Here are a small network's activations along a few directions, averaged over the inputs that share one value of a field.
Values that are neighbours, or in one group, have similar rows; names and order tell nothing.
In the rows, 500 means zero.
Random noise pushes rows far along 2 fixed directions. That doesn't count. These rows show it; they differ only by the noise:
[438 480 522 424 705 327 533 657 723 498 341 574 303 510 465 629 571]
[594 594 535 420 442 430 521 474 456 506 535 393 580 517 504 603 479]
[701 663 554 419 258 503 519 348 265 505 679 262 779 511 531 576 412]
[325 226 695 442 800 320 647 772 738 365 427 555 304 287 444 461 563]


Values of U:
u2: [529 582 516 511 375 774 442 346 563 395 349 618 597 596 561 424 444]
u3: [647 819 193 749 311 705 197 320 306 808 549 474 525 870 575 689 454]
u1: [525 472 611 415 492 391 578 517 413 455 598 371 631 550 401 530 397]
u5: [432 427 362 380 460 437 489 555 546 428 535 362 583 431 501 267 442]
u4: [578 366 548 452 619 519 535 618 644 295 567 487 530 358 439 417 567]
u8: [511 457 614 581 331 627 618 365 373 491 479 600 506 406 499 409 516]
u9: [484 457 502 672 504 663 295 390 398 664 625 585 431 549 717 476 383]
u7: [430 355 608 605 282 594 636 434 229 527 746 426 652 300 483 285 534]
u6: [365 482 418 444 734 313 585 618 578 444 357 585 373 410 400 548 632]
U is arranged as 3 separate groups.
Which other values are in the same group as u8? Give them in the order they are listed.
> u2, u7
Which other values are in the same group as u5? Give them in the order they are listed.
> u1, u4, u6

Values of T:
t2: [354 207 708 653 583 600 590 459 699 462 427 653 292 287 541 406 568]
t6: [481 577 443 371 496 377 540 517 592 489 346 481 496 622 409 550 507]
t8: [404 159 675 588 783 465 485 658 570 378 646 480 440 256 518 357 477]
t4: [439 484 452 542 625 424 433 662 520 644 507 618 311 599 502 522 481]
t1: [440 537 326 546 404 500 404 421 453 649 578 456 535 616 541 481 493]
t7: [679 829 477 458 234 481 552 294 265 557 477 358 753 692 429 756 491]
t3: [680 648 433 356 411 446 493 487 534 485 548 440 574 537 503 564 500]
t5: [728 734 478 625 102 896 397 223 101 514 649 362 823 611 594 458 379]
t9: [629 588 516 352 311 524 568 389 214 353 711 283 847 320 545 372 415]
T is arranged as 3 separate groups.
Which other values are in the same group as t7? Give them in the order they are listed.
> t6, t3, t9
Which other values are in the same group as t5? Give them in the order they are listed.
> t2
